A small network was shown many inputs. Here are its activations along a few directions, one row for each input.
In each table, some parts of the input vary, and every possible input appears once, in random order.
Descriptions start from the smaller parts, as in this example, which fits no table here: one of 4 places along a line, together with either a single point or one of 11 places around a ring or (one of 2 separate values, together with one of 8 places around a ring).
Shared parts are said once, and a part with two or three values counts as separate values.

Other details of the inputs vary at random and push rows far along two fixed directions, the same in every table; ignore that.

Table:
r1: [-1.97  0.50 -0.68 -0.73  0.97 -3.93  1.71  2.53  3.09  2.25 -1.30]
r2: [ 5.10  2.39  1.99  0.70  1.72 -0.01 -1.48 -1.56 -0.63 -0.94  0.01]
r3: [-2.95 -2.67  0.10  0.57 -0.46 -3.40  0.94  2.57  2.49 -0.89 -1.83]
r4: [-1.12 -3.36 -3.31  0.40  2.15 -3.08 -1.16  1.57  1.31  1.37 -0.85]
r5: [-7.82 -1.34 -5.37 -1.57 -3.56  2.95  4.17  1.30 -3.33  4.62  1.67]
r6: [-1.50 -4.69 -1.35 -0.45  1.67 -3.33 -0.58  1.17  0.78  1.31 -1.74]
r7: [-3.07 -0.39 -2.06  1.90  0.85 -3.45 -0.79  2.67  2.86 -0.10  0.04]
r8: [-1.05  2.54  0.82 -1.14 -4.35  5.95  4.41 -1.91 -6.46  1.77  1.02]
r9: [ 3.56  1.11  1.91  1.98  0.69  0.71 -2.81 -1.45  0.14 -3.37  1.07]
r10: [-3.52 -0.80 -0.77  0.53 -0.04 -3.24  0.41  2.61  3.80 -0.24 -0.29]
r11: [-1.65  2.32 -2.99 -0.78 -2.91  7.58  1.10 -2.52 -5.24  1.70  3.38]
r12: [ 3.17 -0.22  3.88  1.15  0.23  0.46 -2.22 -1.88 -0.38 -3.41  0.16]
r13: [ 4.22  4.15  1.68 -0.04  1.56  0.62 -1.41 -1.24  1.07 -0.77  0.39]
r14: [ 4.71  1.07  3.97 -0.12  1.24 -0.21 -0.92 -1.95 -1.08 -0.92 -0.84]
r15: [ 3.90 -0.61  2.19 -2.40  0.25  2.36 -1.37 -1.91  1.59 -2.38 -0.89]
Description of these inputs: one of 3 separate values, together with one of 5 places around a ring.
Changing only the choice among 3 separate values turns r2 into r9. The same change can be made to r14. Which row results? -> r12
Change only the choice among 3 separate values in r1. List by row number the other rows that result. -> r5, r10
Change only the choice among 3 separate values in r7. List by row number the other rows that result. -> r11, r13

Table:
r16: [ 4.90 -1.30  1.30 -2.80  3.38 -1.99 -1.61 -1.07  3.52  0.48 -1.31]
r17: [ 3.55 -3.45  3.42  0.63  2.75 -2.91 -3.16 -1.18  1.09 -2.14 -1.71]
r18: [ 0.41  3.42  2.92 -0.44 -3.36  3.86  3.12 -1.69 -4.56  0.24  0.86]
r19: [-0.45  3.18  1.87  2.86 -2.25  3.20  0.39 -1.82 -4.70 -1.07  2.50]
r20: [-5.38 -4.36 -3.21  2.64 -0.51 -3.88  2.06  3.38 -2.31  1.92 -2.20]
r21: [-6.04 -2.83 -5.84 -0.59  0.10 -1.56  1.29  3.34  0.84  3.09 -1.80]
r22: [-7.08 -3.44 -3.92  1.36 -1.90 -2.86  1.90  3.57  1.31  0.86  0.66]
r23: [-0.50  1.49  2.83  1.52 -3.36  3.81  1.42 -1.79 -4.21 -1.79  1.43]
r24: [ 0.78  5.49 -0.22 -0.53 -1.97  4.68  2.10 -1.85 -2.77  1.75  3.05]
r25: [-1.30  3.19  0.13 -1.73 -3.05  6.66  0.84 -2.01 -1.56 -0.54  2.06]
r26: [ 0.05 -0.01 -0.66 -2.67 -1.08  6.25 -0.80 -3.30 -2.99  0.86  1.58]
r27: [ 3.69  1.74  2.14 -1.84  1.72 -2.11 -0.16  0.40  5.45 -1.03 -1.04]
r28: [ 4.60 -1.68  3.56 -1.32  3.07 -3.39 -1.65 -0.91  1.24 -0.23 -2.48]
r29: [ 3.32 -3.76  0.84 -0.39  2.48 -1.47 -4.22 -1.09  3.23 -2.77  0.17]
r30: [-7.45  0.06 -4.85  0.51  0.07 -2.46  1.08  3.56  1.89  3.51  0.25]
r31: [ 2.15  0.98  0.71  1.91  1.93 -2.25 -3.78  0.29  4.66 -3.58  1.50]
r32: [-5.61 -4.66 -5.79  1.61 -0.78 -2.46  1.01  3.46 -0.18  1.28 -0.32]
r33: [ 4.85  0.14  2.53 -0.09  2.52 -3.17 -1.07  0.37  1.67 -1.32 -3.23]
r34: [ 3.31  3.20  3.45  1.00  2.17 -3.56 -1.07  0.39  2.20 -0.82 -0.97]
r35: [ 2.19  2.60 -1.21 -1.63 -1.93  5.59  2.30 -2.06 -3.82  1.33  1.00]
What do these inputs look like to the network? -> one of 4 places along a line, together with one of 5 places around a ring
Changing only the place on the line of 4 turns r28 into r33. The same change can be made to r16. Which row results? -> r35
Start at r18 and move only the place on the ring of 5, one step at a time. The first step leads to r23. Which rows follow, in order? -> r22, r25, r27
Change only the place on the line of 4 in r17. List by row number the other rows that result. -> r19, r20, r23

Table:
r36: [ 3.51 -0.33  2.05  0.59  0.13  1.57 -0.96 -1.90 -0.69 -1.92  1.39]
r37: [-4.39 -4.69 -3.31  0.50 -0.02 -3.69  1.82  2.19  0.17  2.87 -0.54]
r38: [ 5.20  0.85  4.05 -0.71  0.93 -0.26 -1.80 -1.60  0.22 -2.20 -0.53]
r39: [ 3.89  0.19  2.82 -1.40  0.17  1.33 -1.32 -1.96 -0.92 -1.35 -0.01]
r40: [ 3.51  2.91  3.35 -1.69  1.04  1.62 -2.34 -1.72  4.10 -2.58  0.51]
r41: [-2.12 -4.60 -1.34  0.88  2.05 -6.93 -0.80  3.73  2.71  0.50 -1.98]
r42: [-1.39  0.33 -0.46  1.17 -3.39  3.61  2.89 -1.78 -5.80  1.35  2.38]
r43: [-2.00 -4.51 -1.02  0.22  2.79 -6.19 -0.32  3.18  2.79  1.82 -3.98]
r44: [ 4.52  3.10  1.30 -1.76  0.54  2.45 -1.10 -1.22  2.91 -2.23  0.04]
r45: [-2.43 -2.04 -3.80 -0.42  1.77 -5.00 -0.08  3.88  5.98  0.67 -2.07]
r46: [-2.00 -3.73 -0.94  1.18  1.72 -7.63 -0.29  3.50  2.54  0.80 -2.44]
r47: [-1.85 -4.64 -1.12  1.67  2.79 -6.30 -1.17  3.51  2.77  0.46 -3.28]
r48: [ 4.91  2.76  1.29 -0.35  0.96  1.80 -2.22 -0.69  3.55 -3.77  0.47]
r49: [-5.29  1.62 -2.36 -0.65 -4.02  5.39  2.28 -0.91 -3.26  1.76  2.88]
r50: [ 3.45  0.71  3.09  0.19  0.41  1.47 -0.83 -1.67 -1.69 -1.05 -1.24]
r51: [-4.20  0.25 -1.27  0.21 -3.85  4.47  4.37 -1.19 -8.42  2.79  1.24]
r52: [-2.32  0.01 -0.69  0.25 -3.33  3.45  3.96 -1.19 -6.04  2.71  2.02]
r53: [ 3.96  4.21  1.62  0.29  1.27  1.19 -2.43 -1.74  1.90 -1.80  1.34]
r54: [ 4.96 -0.07  3.38  0.37  1.83  0.53 -2.80 -2.01  0.41 -3.79 -0.43]
r55: [ 4.33 -0.25  2.65 -0.57  1.22  1.44 -2.48 -2.78 -0.09 -2.92 -0.53]
r56: [-5.69  2.98 -1.88  0.58 -4.93  5.36  3.43 -0.68 -4.80  1.89  3.22]
r57: [ 3.19  3.55  3.63 -0.93  0.70  1.10 -1.71 -1.30  3.53 -2.47  0.53]
r58: [ 4.15  4.29  2.07 -0.73  1.56  1.34 -1.90 -1.63  1.99 -1.06  1.01]
r59: [-2.03  3.34 -2.39  0.36 -3.83  4.90  2.97 -0.43 -3.53  0.70  2.06]
r60: [-5.04 -4.54 -3.35  0.04 -0.46 -3.88  1.26  2.73 -0.79  2.76 -1.07]
r61: [ 4.59  3.81  1.81 -1.05  0.37  1.89 -0.68 -0.89  2.59 -2.34  0.01]
r62: [-7.06 -1.57 -3.39  0.77 -0.62 -2.79  1.52  3.71  2.11  1.98  0.35]
r63: [-4.38  0.16 -1.73  1.21 -4.15  4.32  3.83 -1.30 -8.51  2.05  1.57]
r64: [-5.62 -0.76 -4.50 -0.47  0.76 -3.12  1.67  3.13  1.47  4.37 -0.17]
r65: [ 3.14 -0.52  1.85 -0.05  0.37  2.28 -2.05 -2.24 -1.20 -1.59 -0.84]
r66: [ 4.07  3.16  1.34 -0.02  2.00  1.29 -3.22 -1.33  2.70 -2.27  1.53]
r67: [-3.67 -0.65 -1.94 -0.43 -4.11  5.04  4.45 -1.55 -7.20  3.58  2.53]
r68: [ 4.80  0.07  3.48 -1.09  1.82  0.63 -1.96 -2.33  0.42 -2.43 -1.14]
r69: [-1.73 -3.78 -0.72  1.96  2.47 -6.99 -0.66  3.29  2.59  0.76 -3.74]
r70: [-2.95 -1.63 -3.56 -0.11  3.03 -5.69 -1.33  3.21  5.46  1.96 -1.13]
What do these inputs look like to the network? -> one of 5 places around a ring, together with either one of 3 separate values or one of 4 places along a line
Changing only the place on the ring of 5 turns r45 into r59. The same change can be made to r49. Which row results? -> r56
Change only the choice among 3 separate values in r61. List by row number the other rows that result. -> r57, r58
Change only the place on the ring of 5 in r42. List by row number the other rows that result. -> r36, r37, r52, r67
Change only the choice among 3 separate values in r48. List by row number the other rows that result. -> r62, r66
